Each row has a name. Each piece below is followed by the name of the row it came from, unless a question asks for something else. Each question is about the rows just above it. Places in a row count from 0.

[ 15  -4  -3 -36 -13   5  -6  23 -38]  (75)
[  7 -11 -27 -11  -1  40  -7 -25 -32]  (57)
[  9 -57  21 -19  17 -22  58  -3   5]  (96)
[  0  -2   9 -27 -27   7 -33  30  -1]  (114)
[ 25 -23   7  -7 -33 -24 -10 -15  -8]  (97)
[-17  -2   2  23  -5   6 -19   6   8]  (52)
[  8 -39  25  -8 -22 -16 -12 -20  23]  (19)
[-31  16 -21   5  30   3  12  -9 -11]  (108)
[ 10  48  -2  23  53  24 -13  -4   8]  (183)
[  5 -11  10   8 -21  -6 -36  48   4]  (218)
Row and place of [53] in the named rows:  (183), 4
Where in the named rows is [40]?  (57), 5
Row and place of [15] in the named rows:  (75), 0
Row and place of [-16] in the named rows:  (19), 5
Row and place of [58] in the named rows:  (96), 6
Row and place of [-15] in the named rows:  (97), 7
[4] is at row and place  (218), 8

[-7 -6  0  1 -8 -2]  (128)
[-5 -9 -6  7 -3 -4]  (75)
[-18  -9  -1   8  -7  -5]  (19)
[-56 -30   3 -18  34  20]  (57)
[-14 -23  -1 -31  48  27]  (52)
[-57 -15 -15  16   3   2]  (108)
Where in the named rows is [2]?  (108), 5
Row and place of [-2] in the named rows:  (128), 5
[1] is at row and place  (128), 3
[16] is at row and place  (108), 3
[-57] is at row and place  (108), 0
[48] is at row and place  (52), 4

[ 12 -11   1  10 -47   4  -4  26  -2   1   1  -1   4 -15  -5   0 -28  -3
   1  10] -> (19)
[  3  -6  -8  -5 -12   5   6 -29   3  -1   2   7   7  22  -1   9  -3 -36
  -7 -17] -> (128)
[ 12 -11   1  10 -47   4  -4  26  -2   1   1  -1  -6   1   4   4  -2  -4
   5  19] -> (57)
[  5  -7  -5   6 -26  13  -9 -24   4  -9   2  -4   6   6   1  -2  23  -1
 -14  26] -> (96)
[-19 -17   2  12 -25  -4  -4  33  -6  -3  -5  -8   5   2  -1   1  19   7
  -6  13] -> (97)
[ 40 -20  -3   3   1  -6  14  19  -4  -1   1 -10  -4 -23   9 -10  21   5
   7  -9] -> (108)
[  1   8  -5 -17  41 -14   3 -26   2   3   0   3   1 -13   0   1  -1 -22
  15  -3] -> (114)
which: [  5  -7  -5   6 -26  13  -9 -24   4  -9   2  -4   6   6   1  -2  23  -1
 -14  26]  (96)
[-15] is at row and place  (19), 13

[13 20 -5 -7  9]  (96)
[40 20 -5 -7 30]  (218)
[ -1   2 -41 -25   8]  (97)
[ 29 -46  -1  -5  10]  (57)
Where in the named rows is [8]?  (97), 4
Where in the named rows is [2]?  (97), 1
Row and place of [-41] in the named rows:  (97), 2

[ 42 -12 -25  21  48 -36  47  25  13] = (97)
[ 16  52  21 -27  40  36  -5   1  28] = (128)
[ 21 -33 -23  23 -26 -52  31  15  -7] = (183)
[ 42 -12 -25  21 -12 -44  47  20  13] = (75)
[-43  12  23 -16  10  46  24 -25 -11] = (218)
[20] is at row and place  (75), 7
[52] is at row and place  (128), 1
Row and place of [36] in the named rows:  (128), 5
Where in the named rows is [40]?  (128), 4
Where in the named rows is [1]?  (128), 7

[-30 -23 -13  -3   6  16  24  32  38  42 -51  43  40  34  28  19  10   0
  -9 -19 -27 -34 -18 -42 -43 -42 -38 -33 -25 -16  -7   3  13  22  30  37
  41  44] = (97)
[-32 -15   6  30  29  39  30  12 -10 -28 -39 -39 -27  -8  15  31  40  37
  24   3 -18 -34 -40 -35 -19 -28  22  36  40  33  17  -5 -32 -38 -40 -31
 -12  10] = (52)
[ 53  52  47  43  37  29  21  12   2  -7 -16 -25 -32 -40 -45 -50 -52 -53
 -52 -50 -47 -41 -34 -26 -18  -9   1  10  19  28  36  42  46  50  52  54
  52  49] = (114)
[-46 -41 -31 -18  -3  11  25  35  44  47  46  42  32  20   6  -8 -23 -35
 -43 -47 -47 -42 -33 -22  41   8  21  32  42  47  47  43  35  23   9  -5
 -19 -31] = (128)
[-32 -15   6  26  38  39  30  12 -10 -28 -39 -39 -27  -8 -17  31  40  37
  24   3 -18 -34 -40 -35 -19   1  22  36  40  33  17  -5 -25 -38 -40 -31
 -12  10] = (57)
[ 20  25  22  13  -1 -13 -23 -24 -19  -8   6  18  25  23  15   2 -12 -22
 -25 -20  -9   5  17  23  24  16   3 -10 -21 -25 -21 -12   2  15  23  24
  18   6] = (108)
[9] is at row and place  (128), 34
which: [-46 -41 -31 -18  -3  11  25  35  44  47  46  42  32  20   6  -8 -23 -35
 -43 -47 -47 -42 -33 -22  41   8  21  32  42  47  47  43  35  23   9  -5
 -19 -31]  (128)
[11] is at row and place  (128), 5
Where in the named rows is [50]?  (114), 33
Which row holds [ 53  52  47  43  37  29  21  12   2  -7 -16 -25 -32 -40 -45 -50 -52 -53
 -52 -50 -47 -41 -34 -26 -18  -9   1  10  19  28  36  42  46  50  52  54
  52  49]?  (114)

[-4  2  5 -3  0] -> (75)
[ 2 -2 -4  1  2] -> (97)
[ 2 -2 -4  1 -1] -> (57)
[-4 -7  5 -3  0] -> (52)
[ 0 -1 -2  0  0] -> (114)
[ 31 -26 -40  34 -16] -> (108)
[ -5  14   7 -10  14] -> (128)
[ 1 -2 -4  1 -1] -> (19)
[ 14  -6 -24  10   2] -> (96)
[0 1 1 0 1] -> (218)
[-46 -30   7 -35 -44] -> (109)
Where in the named rows is [-10]?  (128), 3
Where in the named rows is [-26]?  (108), 1

[-38  -5  -4 -18  -3  11 -28 -15  -4  23 -11   4 -14 -14  -1   5  12] : (57)
[-36 -12   1 -20  -6  10 -36 -18 -44  23 -16  10 -14  -9   0   9  12] : (183)
[-37  -6  -3 -17  -7  14 -47 -19  -5  26 -10  14  -9 -15  -2  10  13] : (128)
[-37  -8   1 -15 -10  18 -28 -25  -1  25 -19   9 -15  -9 -17   3   3] : (52)
[-42   2  -5 -16  -5  -5 -31 -15  -8  26  -7   5 -14 -21   0   3  15] : (218)
[-36  -4  -1 -17  -4   8 -39 -15  -1  23  -9   7 -15 -16  -1   7  17] : (97)
[-34 -13   6 -15  -8  16 -30 -23  11  18 -19   8 -19  -3   0   6   8] : (75)
[-43  -1  -4 -23 -11   8 -27 -28 -11  32 -14  13 -18 -13   6   0   8] : (108)
Where in the named rows is [-43]?  (108), 0
Row and place of [-34] in the named rows:  (75), 0
which: [-38  -5  -4 -18  -3  11 -28 -15  -4  23 -11   4 -14 -14  -1   5  12]  (57)
The row with [-36 -12   1 -20  -6  10 -36 -18 -44  23 -16  10 -14  -9   0   9  12] is  (183)
Where in the named rows is [-25]?  (52), 7

[ 25  35  18   5   3   3 -35  -1  -7  15 -27  -6  38 -58  -4  19  -5 -49
 -11  23  -3  16 -12   3   2 -22  47  19  16  -8  -3 -15   1   5 -26   2
  25  33  20  10 -18  32  25  35   1 -11   9 -27  15 -34 -14 -28   9   3
  -1  -8  25 -23 -13  31   1  -5]  (75)
[ -1   5  16   3 -13  21  -7   0 -11  -7  38  18  35 -23   0  15  -2 -17
 -18   5 -38 -23  17 -21  -5 -18  49 -12  25 -26 -30  16   2   6  -9  21
  -4  27  35  10  -4  44  -2   2  22 -15 -23  22   7 -26 -33 -12 -11  26
 -15 -30  -8  16  -9   4  26 -19]  (128)
[ 34  20  17   5  28 -13 -17  31   6   8  -4 -27   4 -38  -7  24 -25 -28
   7  10 -15  -3  -9 -40   9 -22  18   8   8 -26  -3  12 -13  14 -16  -5
  -7  11  32 -13 -14 -10   7  15   6   0  -2  12   7  -3 -13  -3 -20 -22
   8   8   2 -18   5 -10  22   7]  (183)
[  7  21   0  -2   8   9  -3   5   1   4  -5  -6   8 -21   5  20  -8 -12
   3  10   5   9  -6  -4  -2 -17  18  10   4   1   3  -4   1  -1  -6   3
   0  13   9  -8 -18  -8 -13   3  -2   0   1   0   5 -16  -6   1  -4  -4
   0   3   8 -11   5   3   5  12]  (218)
Row and place of [-34] in the named rows:  (75), 49
which: [ 34  20  17   5  28 -13 -17  31   6   8  -4 -27   4 -38  -7  24 -25 -28
   7  10 -15  -3  -9 -40   9 -22  18   8   8 -26  -3  12 -13  14 -16  -5
  -7  11  32 -13 -14 -10   7  15   6   0  -2  12   7  -3 -13  -3 -20 -22
   8   8   2 -18   5 -10  22   7]  (183)
Row and place of [28] in the named rows:  (183), 4
which: [  7  21   0  -2   8   9  -3   5   1   4  -5  -6   8 -21   5  20  -8 -12
   3  10   5   9  -6  -4  -2 -17  18  10   4   1   3  -4   1  -1  -6   3
   0  13   9  -8 -18  -8 -13   3  -2   0   1   0   5 -16  -6   1  -4  -4
   0   3   8 -11   5   3   5  12]  (218)
Where in the named rows is [44]?  (128), 41
which: [ 25  35  18   5   3   3 -35  -1  -7  15 -27  -6  38 -58  -4  19  -5 -49
 -11  23  -3  16 -12   3   2 -22  47  19  16  -8  -3 -15   1   5 -26   2
  25  33  20  10 -18  32  25  35   1 -11   9 -27  15 -34 -14 -28   9   3
  -1  -8  25 -23 -13  31   1  -5]  (75)
which: [ -1   5  16   3 -13  21  -7   0 -11  -7  38  18  35 -23   0  15  -2 -17
 -18   5 -38 -23  17 -21  -5 -18  49 -12  25 -26 -30  16   2   6  -9  21
  -4  27  35  10  -4  44  -2   2  22 -15 -23  22   7 -26 -33 -12 -11  26
 -15 -30  -8  16  -9   4  26 -19]  (128)

[  3 -11   9 -26 -24  -5   8  10 -27  15  -5  20  24  -5  14 -19  21 -10
 -15] = (109)
[-11  -4   2 -18 -14 -28 -15 -25 -15 -16  12 -11  13 -19  -2  -8  26 -18
 -44] = (97)
[ -8  24  -2   9  16  11  14  21  16  26  -8  25  22 -19   4  10   6  24
  -2] = (19)
[ 57  -3   7 -16 -36  -1 -38 -12  22 -10  -9 -30 -54 -32 -41 -34  -4 -21
  50] = (114)
Where in the named rows is [20]?  (109), 11
Row and place of [25] in the named rows:  (19), 11
[-3] is at row and place  (114), 1
Row and place of [3] in the named rows:  (109), 0

[ 11  38 -14  19 -37  38 -13  37   3  13]  (218)
[  5   0  -6  45 -28  14  -2  31   3   9]  (183)
[ -3   9  -6 -44  16 -32  -6  10  -6  -5]  (19)
[ 12  58 -18   0 -28 -11 -17  33  -1   9]  (97)
[  5   0  -6  45 -28  14  20  31   3   9]  (108)
[  1   6  -5  30   3  16  -3  -4 -12 -18]  (114)
[  9  56 -17 -17 -15 -19 -16  18  -4   4]  (96)
[ 12  57 -18   2 -30 -11 -17  34   0  10]  (128)
Where in the named rows is [19]?  (218), 3
Where in the named rows is [37]?  (218), 7
Where do [  5   0  -6  45 -28  14  20  31   3   9] appear?  (108)
[13] is at row and place  (218), 9

